A small network was shown many inputs. Here are its activations along a few directions, one row for each input.
In each table, some parts of the input vary, and every possible input appears once, in random order.
Descriptions start from the smaller parts, as in this example, which fits no table here: ring(5) and (point or (values(2) and line(4)) or line(11)).
Shared parts are said once, and a part with two or three values counts as separate values.

Other details of the inputs vary at random and push rows far along two fixed directions, the same in every table; ignore that.

Rows:
R1: [-10   5  -7  -7   9  -3  -3   0   2 -34 -17  -2  10  14  43   5]
R2: [-11   9 -11   1   8  10 -11   1   5 -35 -12 -14   8  11  64  -1]
R3: [  2  16 -16   7  14  34 -14   2   1 -35   4 -25  -5  -3  88   3]
R4: [ 17   0  16  32 -13  32 -26 -14  -1  48  56  -5 -15 -22 -52  10]
R5: [ 18  -8   2  -1  -2 -12  17  28   1 -11  -4   6  13  -5  16  -7]
R6: [-20   9 -12  -3   5   7  -7  -2   6 -34 -16 -17   9  10  59  -5]
R7: [ -35  -17    1  -57   -1  -88   52  -25  -14  -12  -85   38    1   28
 -100   15]
R8: [-12   8 -13   0  15   8 -11   5   7 -24 -12  -7   8  12  61 -10]
R9: [ 11  -7   8  14 -16  23  -7 -12   4  62  39   5 -17 -17 -60  -3]
R10: [  4   3  10  11 -21  25 -11 -20  -6  46  32  -9 -24 -21 -66   2]
R11: [ 15  10  -4  -1 -14   2   6  28 -13 -34 -12  -9   8   3  35   0]
R12: [ 26   5   2   7  -1   1   6  29  -9 -35   0 -12   7 -12  42   3]
R13: [-35 -15  -2 -48   4 -77  37  -9  -6 -16 -77  37  16  40 -61   0]
R14: [-19 -18   8 -39 -18 -87  45  18 -14 -13 -74  39  24  29 -86  -8]
R15: [ -7   8  -1  16   8  44 -23 -46   5  45  44 -18 -35 -24 -28  11]
R16: [ 12   2  15  30 -16  34 -27 -14   1  47  50  -9 -16 -20 -46   4]
R17: [  4  -8  14  23  30  17 -23 -37  10  52  49   4 -22 -25 -43  12]
R18: [-19   9 -14  -3  12   8 -10   3   8 -23 -12 -12   8  10  61 -15]
R19: [  7   6 -15   2  20  22  -4  10  10 -24   6  -8   6   1  88  -4]
R20: [ 24  -2  -2   4  -3   3  11  36   0 -21   2  -2  15   0  49  -8]
R21: [  3  -5  14  20  18  24 -25 -42   9  45  48  -1 -23 -18 -47  22]
R22: [ 21   6   4  14  -6   6  -5  34  -3 -38   5 -13  18   0  55  -1]
R23: [  7  -1 -10  -4  23   6   5   7  10 -22  -1  -2   6   3  68  -1]
R24: [ -4   9 -12  -9  11   4   2  -3  -4 -34 -14  -7  -2   6  46   8]
R25: [-35  -8   2 -41 -41 -67  37  10 -13 -18 -77  22  21  35 -74 -11]
R26: [-34 -16   3 -45   2 -81  39 -14  -6 -24 -77  32  14  30 -66  11]
R27: [  9   0   9  17  20  32 -19 -45   3  46  51  -6 -36 -26 -45  25]
R28: [-19   1 -18 -16   6  -2  10  -3  10 -11 -21  -2   6  10  40 -12]
R29: [ 16   4  11  22 -17  36 -19 -17  -7  49  46 -10 -27 -25 -54   8]
R30: [  7  -3   7  17 -15  32 -12 -10   7  57  45  -4 -16 -22 -40  -9]
R31: [-33 -26   1 -56   2 -86  55 -21  -2   6 -76  48   9  29 -95   3]
R32: [ -8  -7   0   6   9  24 -10 -44  13  67  34   7 -26 -13 -55   6]
R33: [  2  11 -11  11  24  23 -19  11   7 -29   9 -12   8   3  88  -5]
R34: [  7   5  -2   2 -10  -9   1  35  -7 -26 -14   2  19  12  32 -13]
R35: [ 16  -7  18  23  -4  11 -16  -9  -1  55  45   7 -13 -17 -72   3]
R36: [ 24   7  -1   4  -7   5   4  30 -10 -36  -1 -13   7  -3  45   2]
R37: [ 16   1  -7  -2 -11   1  12  37  -1 -24  -9   1  18   6  48 -12]
R38: [ 24  -5  23  33  -1  22 -20 -12   2  44  57  -5 -14 -32 -55  14]
R39: [ -2   8  -4   2 -14   1  -4  34  -2 -26 -12 -10  17   8  46 -24]
R40: [ 12  10  -5  15  -8  16 -13  41  -2 -29   2 -14  16   4  71 -19]
Description of these inputs: values(2) and line(4) and line(5).
Changing only the values(2) part turns R1 into R4. The same change can be made to R28. Which row results?
Answer: R30
Changing only the values(2) part turns R12 into R7. The same change can be made to R20. Which row results?
Answer: R23
A walk changes only the line(4) part. It starts at R19 and steps to R33. List the rest of the walk in order.
Answer: R1, R24
Change only the line(4) part in R25. List by row number the other rows that result.
Answer: R10, R30, R39
Change only the values(2) part in R17. List by row number the other rows that result.
Answer: R14
Change only the line(5) part in R21. List by row number the other rows that result.
Answer: R1, R2, R6, R26

Rows:
R41: [ -4   3  -3  12  -1  28 -17   1   8  29  24  -5  -2  -6   4 -16]
R42: [ 13  -4  -4   4  16  24  -3 -15  10  20  34   1 -13  -8  12  13]
R43: [ -4  -7  -6 -24   3 -28  23 -14  -4 -15 -33  12   0  13 -25  18]
R44: [  2  -8   5  10  13  -3 -13 -15   6  12  18   9   2   3 -15  14]
R45: [-11   4   3  14  -9  13 -19   7   8  -2  14 -13   8  -6  20  -8]
R46: [-24   3   0 -21 -18 -34  12   3 -11 -24 -44  -3   7  23 -26  -6]
R47: [  1  13   0  13 -10  23 -19  -1  -2 -11  13 -15  -3   6  13   5]
R48: [ -1  -5   6  10  18 -10 -11 -12   3  12  14   9   1  -5 -20   6]
R49: [  4   4  -7   6  -9  39  -9 -10   4  23  30  -7 -12  -2   9  -2]
R50: [-11   0  -2  -9 -15  10   7 -11   5  22   3  -2  -8  -6 -17  -9]
R51: [  2  -3  15   5  14  -4  -5 -16   0   0   8  -3  -7  -9 -20  14]
R52: [-14  -4   1  -1  -9   5  -2  -4   9  26   1   1   2   0 -20 -16]
R53: [ -4 -10  11  12  16  -8  -5 -12   7   8  11   5   2  -7 -18   4]
R54: [-15 -11   3 -14   6 -44  14  -4  -1 -12 -34  25  12  19 -28   7]
R55: [ -6   9   5   9 -11  11 -16 -10  -7   6   6  -6 -12   2 -24   3]
R56: [ -3   9  -4  -2 -11  19  -8 -16  -9  15   6  -9 -11 -12 -21   2]
R57: [ -9   1   3  11 -11  11 -19  -7   2  17  15   0   3   8 -17   1]
R58: [  3  -1  -1   1  13  -2   5 -20   0   6   7  -4 -16 -14 -16  14]
R59: [  3  -2   0  -6  13  -4   5 -20  -5   8   2   2 -14 -12 -26  17]
R60: [ 39   5   1  12 -14   3  12  74 -10 -57  -1 -11  26  -4  79 -11]
R61: [ -7   4  -6   0 -15  14   0 -16  -7  10  -2  -4 -16  -3 -27   3]
R62: [-10  -7  -6 -32   8 -33  28  -6  -2  -1 -31  20   1   8 -22   1]
R63: [ -1   7  -6   5  -5  33  -6  -7   2  24  26  -8 -13 -11   6 -10]
R64: [-10   0   5 -20  10 -38  13  -3 -12 -26 -33  13   5  13 -22   9]
R65: [ -6   6   3  19  -3  21 -27  -1   2  17  27 -10   0  -7   0  -7]
R66: [-13   2   3  13 -10   7 -16  -5   1  16  10   3  -2   3 -20  -4]
R67: [ 48  12   1  20 -17   9   8  59  -9 -41   9  -6  26  -2  70  -5]
R68: [-10   7   9   6 -13   8 -11  -9  -1   3   5 -13  -7  -4 -22   2]
R69: [  1 -10   6   4  19  -3   0 -11  13  23   8   8  -1  -8 -12  -5]
R70: [-18  -1 -13 -24 -19 -17  21   1  -5  -1 -38  14  -2  19 -15 -11]
R71: [ -9  -9  -7 -33   6 -35  29  -4  -5  -7 -38  25   0  15 -13   3]
R72: [11 -8 -1  7 20 13 -8 -6 13 14 21  6  1  2 16  4]
R73: [-23  -4  -8 -22 -15 -24  14  10  -3   2 -43  19  13  26 -16 -16]
R74: [  9  -2  -2   6  20  15   2 -13   8  19  29  -4 -14 -17  11   1]
R75: [ 19 -10  -2 -25 -28 -60  40  76 -17 -75 -67   4  39  22  44 -17]
R76: [  2  11  -8  11  -8  26  -8  -7  -3   1  10 -22 -13 -10  14  -1]
R77: [-11   5  -2  16  -6   9 -18   8   5  -2  14 -14   6  -1  19 -11]
R78: [ -7  -5  -6 -27   4 -36  25  -9 -10 -20 -45  16  -3  11 -20  14]
R79: [  6  -2   8   3  11  -4 -10 -20  -1   6  10   4  -8   3 -27  22]
R80: [ 50  11   1  20  -9  18   2  78 -12 -66   2 -18  32  -6 123 -11]
R81: [ -5   6   0  -3 -16  17  -6 -16  -1  14   4 -12  -9 -15 -17   5]
R82: [ 11   4   9  12  17   8 -16 -10  -2  -5  15  -3 -12  -7   7  16]
R83: [-13   3 -11 -22 -22 -14  19  -5 -11 -17 -41   3   4  22 -19   2]
R84: [ 9 -7 -1 12 25  5 -6 -2 11 13 17 -1  0 -7 23 -8]
R85: [  8  -2   0   0  15  11   6  -6  11   3  15  -3  -7 -16  28   3]
R86: [ -2   6  -7   3  -8  21  -1  -4   3  14  14 -12  -9  -7  15 -14]
R87: [-26  -5  -6 -20 -13 -26  16   7   2   6 -36  11  12  20 -25 -21]
R88: [ -8  -2  -2   1  -9  14  -8  -5   7  32   9   7   1  10 -19  -7]
R89: [ -6  12   5   6  -8  12 -18  -7  -7   4   9 -11  -7  -2 -18   1]
R90: [-12 -13  -3 -22  10 -36  19  -1   4   3 -34  29   9  17 -22  -1]
R91: [ 38   3   4   8 -15  -3   8  72  -7 -62  -1 -13  26  -8  86 -18]
R92: [  9   2   9  14  21   5 -12  -7  -2 -11  17 -12  -8  -8  15  11]
R93: [  4  -5   5  -1  11   5   5 -22   4   9   8  -5 -13 -18 -17  19]
R94: [ 9 -4 -1  9 25  9 -8 -1 11 15 17  4  0 -8 20 -3]
R95: [  2  -5   6  18  21  -2 -12  -6   6   2  19  -2   2  -8  10   2]
What do these inputs look like to the network?
Answer: line(5) and (point or (values(2) and ring(5)))
Changing only the line(5) part turns R88 into R52. The same change can be made to R49. Which row results?
Answer: R50
Which other rows agree with R70 in the line(5) part? List them by row number.
Answer: R54, R55, R61, R66, R71, R73, R78, R80, R82, R90
Change only the values(2) part in R94. List by row number the other rows that result.
Answer: R41
Which other rows agree with R84 in the line(5) part? List them by row number.
Answer: R46, R58, R74, R75, R76, R77, R86, R87, R92, R95
